A small network was trained on invented records. Each row is its activation on one of them, seen along a few directions.
Here are examples, each followed by its value of one field, Fodos.
Other fields move the rows too, some of them a lot.
Random noise pushes rows far along 22 fixed directions. That doesn't count. These rows show it; they differ only by the noise:
[ -43 -629  602 -322  203 -124   51  -83 -283  178 -303 -537 -238  175
 -327  -49  300  173  -84 -280  295   97  268 -304 -456  322 -354  155
  302 -189  118 -203  253 -148  475  109  176   73]
[  53 -133  227 -240  -14 -198  217 -392  -12   -2 -208  -98   46  -57
 -128 -202  -53   83 -130 -645  -84 -117  190 -317 -524 -522    4 -325
 -291 -264   56   34   34  127  -61  194 -164  544]
[-296   54  192  160 -199   -5  -15 -543 -204 -187   -7  -56   60  309
  180   -7 -290 -208  400   37  -20 -205 -270  240 -314  388 -486  -85
  -83  -76  151  128  334   90 -128  -65 -265 -322]
[ 294 -340  202  106   -7 -135 -168 -147  269   74  -21 -112 -108  282
 -260 -106  133  -38 -178 -448  -45  -37  101  145 -199 -105 -454  168
 -208 -155  -51   73  549 -369  371  -37   37 -200]
[ 133   -5   -5  209 -101 -191  102 -139 -122  298  268 -158  -16  139
  379  324  139  -48  -57  -55  -67  133  382   78    6 -133  155   62
  -15 -141  -62  142  -31 -131   35  256  -86   64]
[-226  128  268  198  225 -340  122   46   87  366 -170  101  -51  -46
 -464  124  441    1 -377 -184  153 -553  254 -332 -181 -128  469  -80
  415    3   68 -562 -371  324 -167   76  -93  -63]
[  35  -13 -135   81  -57  201   61 -106   77   48 -186    7  -75  -57
   17   14 -241 -252  213  -81 -218   -4 -146  287   56  369 -380  273
  -91 -140   66  237  216   54  -21  101 -359  -29]
[-121  152  -56  398  308  371  372 -312  195    7  244 -177   -2   72
  273 -180  -69  -45  -13  207  166  104   82  -36  -77  327  136  300
 -217  329   42 -408 -331 -158  -99 -177  -98 -240]
[  86 -280  311  155   21 -215   91  -20 -102 -181 -374 -341  293  -22
 -242 -192  308  123  209 -382  286  241   31 -216 -414   -6 -264  161
  157   71  237 -384  352   69  111 -247  111  273]
[-294 -257  -29  160  -89    2   48 -287  -87 -150  -63   44  -16 -300
  125   28   29  261   88  109   83 -487  206 -317 -175 -170  209  -34
 -192   -1  344 -121 -140  112 -347   24 -206  227]
[-207  101  356  -57 -405   38 -324    4 -222  -41   -6   60 -231 -128
   59   84  237  -79  276  -29  -77  -97   -7  132  309 -117 -123  502
 -214 -499  -14   78  257 -442  -44 -181 -200 -168]
[  40 -241   11   91 -137  -97 -202 -223 -120   10 -106 -338  153  428
 -142  147   64   63  137  283   30 -104 -173 -174 -259  -52 -233  -28
   30   44  217 -268  438  -50  207  103  148 -296]
[ -49   35   10 -122  197  258 -101  -39  203   32  128 -279 -404 -281
   51  -76   35  195  108  -13  175   76  310    1 -304  415  299  -58
  310   -2   96  235 -233  109  347   44  341   73]
[ 154  208   28 -206  210  210  374  -77  437   -6  -76  -76  219 -149
  -91 -353 -264  -46  269   30  253  472  167  -17 -221   17  -59   37
   65  167 -111  -46 -212  162  296 -232  162  317]
[-100 -279  -93 -200  -55   38  -75 -128  106  157 -116   37 -104   10
  -34   68 -135  102   93  162   91 -217  150  -37 -159  248 -317  100
   20  -49  246   50  307  137  242 -140  -81 -176]
[  -9 -465  228  164   69 -419   46  132  209 -132  -25  267 -129   -7
 -149   41  251  102 -227 -267  -54 -282  379  157   62 -178 -290  -42
  206 -136 -213  160   -6 -292  361 -117  211 -178]
[-195  233   68  247 -297  -48 -267  121 -108  -90 -229 -120 -171  110
 -420  -69 -140 -126 -266 -622  274 -127 -567  115 -266  110  203 -297
  113  -24  529  268  578  313 -264   42 -205  291]
[ 290  136  426   91  148   38   42  111 -247 -261  225   54 -150  -81
   35 -224   43  -87 -460 -544  489  163  -85  -11   85  559  157 -112
  -19  241 -335   24 -473 -115 -273  405  -52  146]
[-259   56 -254 -125 -346  139 -146 -247 -132  233  -37 -204  141   53
 -222  209 -214  -97  265  488  513 -106  -69 -150   37   89  146  -40
  -23   45  257  197   98  482 -337   63  -44  206]
[ 337   70   72  260  133  120 -164   31  269 -250  -30   -7  119  171
 -268 -305 -246 -232  -52 -106  206   65 -357  224    3  188 -343  -38
 -269   30  102  161    4 -253  173   87   55  191]
[ -98  -19  341   69  -48   31 -288 -172  256  -36  -23 -119  -39  -57
 -105  -36  132  -38  279  183  240  105  213  214 -400  107  152   94
  229  -82   91  131  260  -51   32 -196  239  171]
[ 307  -89 -370  225 -611 -109  467  -99  -29 -123 -198  308  423   18
  -21  559 -403    4   -8  -47  156 -102  536   40    2   42  -42  247
 -167   -3  -74  222 -268  330  -20  271   48  -29]
[ 164 -124 -398    6    8   94  -87 -324   40  267  102  -19  202  165
  354  312 -184  -52   53  538  164  -27  286   17 -220  499  -93   93
 -171   99  225   -5    6  250  -21   84  -17  -73]
[-163 -457  164   36 -181 -192  197  -17   47  -98  -76  132 -110   -2
 -152   60   59  232   -1   19   61   97  293 -139    5 -304 -112 -120
  446  345 -146  159  332    1 -105  -60  -21  -83]

[ -76 -145   84  535  -69 -245 -631 -274 -161 -181  420   42 -197  -93
 -249 -235  534  178   29 -448  257 -622  -59 -234  309 -270 -205 -196
 -412  115   91  201   53 -174 -615 -136 -141 -140]
h5
[-339 -114 -319  223  -88   40  -65 -443 -167 -163   94 -116  -77  246
   45  244 -227   58  -62   71   64 -459   38   72 -396  446   79 -351
  -81   31  234  299 -129  346 -131   83  296 -283]
h8
[ -29  221  -34  336  144  287  -51  191  162 -202 -167  209  -96 -273
 -349 -365   34    7  -98 -145 -111 -107 -289 -209  322 -260   70  159
 -300  126  259 -143 -237 -213 -396 -144 -310  258]
h7
[ -56  144 -174 -285  211  284  236 -250  209  307  -11 -195  -12  219
   56   48 -286  -94 -168  494 -135  351  117 -153 -314 -248  464 -236
  -14   58   34  -14 -173   72  -68  212   69  357]
h5
[-121  129  124  -34  -94 -185  -85  -50 -115 -182   57  191  -35   16
  111 -112  157  -69 -149 -496   88  139  145  166  -26  -12 -144  -69
 -225 -249  -56  275  -26 -103 -115 -452  128   97]
h1
[-273  -72   58  194   48   11  154 -134 -152 -248  -26  -30   18  133
  477  -55  149 -155 -136 -100 -188  315   41  223  -23   15 -132  272
 -367 -287   67  -65   76 -496  -71 -476    6   51]
h10
[ -28  135  130  319   33  255  -33  246  256 -145 -142  -39 -302  -43
 -604 -272  195  -69 -105 -449  190  458   37  108  136  136  -37  314
  189  241    4  220  110 -203 -124 -427  181  -16]
h2
[ 255  179 -307  118  -20   55 -331 -252   97  -99  320   38  130  162
   48  -94 -195 -164  249  259  119   82 -202  123  111  172 -261 -372
  -63  322 -125  406   -5  171 -206  132   53 -115]
h4
[ 292  393  158  542 -279 -197  290  -44  242  194  233  376  174 -288
 -117   91 -295    3  495 -121  311 -214  555  -34  244 -335  -99   13
  148  135  166  463 -456  240 -151  252 -564  384]
h10
[-204  167 -169  210  -40    7  -74 -178 -112 -224 -245  300   75  -75
  -20 -165  104  174    9  -18 -136  233  108 -497 -163 -478   22 -214
 -171  259  590  -21   59   94 -748 -488 -253  440]
h6
[   2  301  -28  310 -279  153    1   44   17 -378  -32  -66  -52 -351
 -234 -103   24  113  164 -381  -98 -314 -359  -46   63 -167  450    2
   35  133 -140 -143  -99  181 -272  281  -77 -145]
h7
[ 358 -419  -59  385  506  136  150 -195  369  115  191 -336  -92  384
 -239 -211 -103   60  -26  174    1  163  118  -96  -92   78 -464 -120
  116  491   45  106  -21 -293  353  249   85 -137]
h2
[ 136  389  202  167 -121  -24  213   61  113  109  182  -39  131   89
 -106   23 -170  -12  451  233  103  470  255    3  118 -402   37  -90
  388  184  -64  304 -193  -35  150   38   71  207]
h8
[ -95  281  390  276  147  349    9 -378  -69 -111   -2 -532   43  273
 -238 -327   54 -292  326   20  189  463 -145   24 -192   73  -95  269
 -252  -94   66  -39 -118 -381 -143 -177  136  224]
h4
[-132  188  383  156 -248  -58  240 -129  131  -64    1   88  278 -106
  190  -54   81 -364  379 -179  125  328  150  546   28  -12  -71  552
  -75 -222 -379   23  252 -129 -185 -462 -123   37]
h10
[ -12 -384  423  137  -11   47  226  294  -80 -173   20  -61 -104 -130
   89  -38 -174  107   42   23   59  -63 -119  237  187   59  -52  227
   81  -32  -45   61   93 -422  218  273 -126  145]
h6
[  26   63  386  287  136 -106  213   -7 -108 -135  -80   45   92  130
  -30 -225  -51    9  155 -248  122  147  -15  -55 -148  135 -400   -6
  121  158  254  -85   -4  -94    5 -161 -241   92]
h1
[  65  -81   75 -102 -281   63 -234  152  410 -193  -30  474  -80   23
 -451   33 -228  -12 -304  218  160 -118   44  174  138 -313  196 -115
  -10   82 -184  392  126 -176 -118   20  194   48]
h9
[ 452   71   53  582  -18  -32  -91 -322  -24  -93  -78  -62  119  389
  -91  216    0 -150    0  -83 -217  386  326   51 -445  106 -100 -122
   98  185  174  321  -21  -87 -312  385   43  210]
h8
[  68  323  178  -91 -116 -173 -200  227 -195 -553  216  107  111 -233
  117 -279  152  185  227 -139  127  206 -229 -132  222 -319   89 -442
  132  139 -276   78 -313  -74    3  -87  352   70]
h4
[ -68 -306 -513  200 -106  202  -73  -60   77 -158  292  -19  -84  -42
  243  156  -15  248 -191  421 -156 -310 -212  -69  233 -116  405 -104
  -74  519 -187 -152  133   26 -328  247   48 -489]
h2
[ -19 -207   96  232  -18  111 -115   61  -91 -247  202 -281 -104  157
  -83 -185 -222  242   76  139  340 -105 -369  -97   58   77 -133 -225
   62  337  298   70  192 -191  215  153   41  -70]
h3
[-422 -592 -279  -15  669  -98  114   14  274   37 -233   -3  -35   15
 -211 -107  234 -142 -542  199  -86 -429  -81  133  -25  193   -2 -127
  -28 -113  -92 -215 -284   25   23 -221  352   43]
h6
[ 326  243  420 -285   73  217 -439 -275   38  -86  283 -196  -45  -66
   -7 -403  -14  -50  404   10  173   56 -460   19 -180  311  -82 -177
   38  268 -355 -112  242   57 -114  340 -109 -187]
h5
[ 124  113 -362   51  124   75  279   88  499  437  284 -341  -33   55
 -227 -146 -338 -196  208   89  -88  439 -302  255  291 -465  176 -493
  545  515 -383  577  277  376    9  429 -119  266]
h3
[-267  232  548 -113  139  -93 -138  103  -55  245  179  232 -397  159
   77  -65   52 -218 -289 -150   21  -74  -49  265  106  164  -66    6
   68 -312   27  132   46 -353   49 -151 -316  -71]
h9
[ -44   90 -265   13   51  -87    0   92  193    0 -130    4   35  -49
  -36  194  261  -50 -160   25 -277  143  278  116  -71 -256  401  -45
  123 -237 -147   81 -255   33   58 -120  469  122]
h1
[-234 -368  480 -294  145  -17  284 -218  -67  163  -22  155  -18  -93
   84  -70  -19  -33 -169  123  326  -72  347  -74 -120  157   14  182
  -36   21 -205 -151 -100  -32 -302   -8 -288  198]
h3
[ 103  -71  501  167  -48 -151 -202  270 -202 -372  261 -140 -139   45
  462   72   19  257 -123    3   69   95  -79  179 -283  -26  418 -272
  207  -80  197   63   81 -488  351  298  252  239]
h9
[  70   35  -57   62   47 -273 -342  165 -296   78  305   33   69 -110
  516 -140  104  140   30 -166  159  -50 -351  -60   75   53  -84 -328
  -40  184  391  -50  424  171 -187  -90 -451  224]
h7

Which value of Fodos does each new row have?
[-321  -98  347  -46  131    5 -406 -287 -105 -110  242  -30  -57  -36
   70 -181  256  -65  145  352  278 -196  -34   10   12   17   76  -80
 -175  -69  -61   30 -107 -225 -377 -186   89  101]
h2
[-511 -100 -144  -42  133 -307 -340 -183   55  274   36   71  150   81
   22  147  410 -238 -281  169  141 -404    0  238 -184   63  355 -141
  -75 -232  -26 -176  180  342 -431 -475  185   -5]
h7
[-197  191  120  -26  256  -95  177 -242 -176 -175 -159   62  171  -62
  122 -218  198 -113  401   42 -491  138  -21 -189   17 -287 -313  -95
  -18 -113 -175 -200 -351  -60 -244 -222 -110   52]
h4
[ -77  150 -150   74   39 -195 -134  202  150  249  198 -315   88    5
   25 -174   48   90  268 -184  346   31 -279  136  -65  -35  -54 -176
  248  107  375    6  535  330  406 -388   48   27]
h6
[ 268  -81 -246 -101  252   64   20  318  -15  192 -474  581  150  -65
 -409   26 -102  -11 -149  309   18  -78  190 -431  414  238 -632  266
 -125  121  372 -141 -440   94 -132 -121 -336  175]
h1
[ 181  298  136  250 -152  139  -69  319  228 -466 -311    4  161   89
 -161 -179 -186 -119  -83 -229 -231  247 -470  304 -184 -312  161  156
 -224 -232  219  -86  257 -417  288 -121  216  225]
h3
[  61 -249  177  -86 -166   35  144  109 -124  -10   17 -113  204   -4
 -217  -42 -191   51  133  149  483 -160 -168  -65  269   80 -207  239
 -128   89  -84 -151   11  -39  154  116  -47  -19]
h2
[  18 -218  115  168  301  -74  203 -127  329  213   31    5 -109  128
 -190  -61  -87  104   35   83   63   19  527  -58 -223  -72 -298 -115
  237   88  215  236 -147  -86  372 -128   70  130]
h4
[-117 -105  -84  263  -23  -77  -34   20 -356  -19   75 -414 -104  115
  -59  138  195  137   49 -102    1   17    7 -159  124 -159   47 -122
   27  -85  193  197 -155 -102   35  149  237  129]
h6
[ -83   29 -228  268  148  321 -461  -95   15  -14  -19 -614 -432 -395
 -330 -308  497  -46   84 -632  -77  -50 -340  -13    5  145  261  152
 -135  -71  115  183  189  116 -442   34  -19  212]
h2
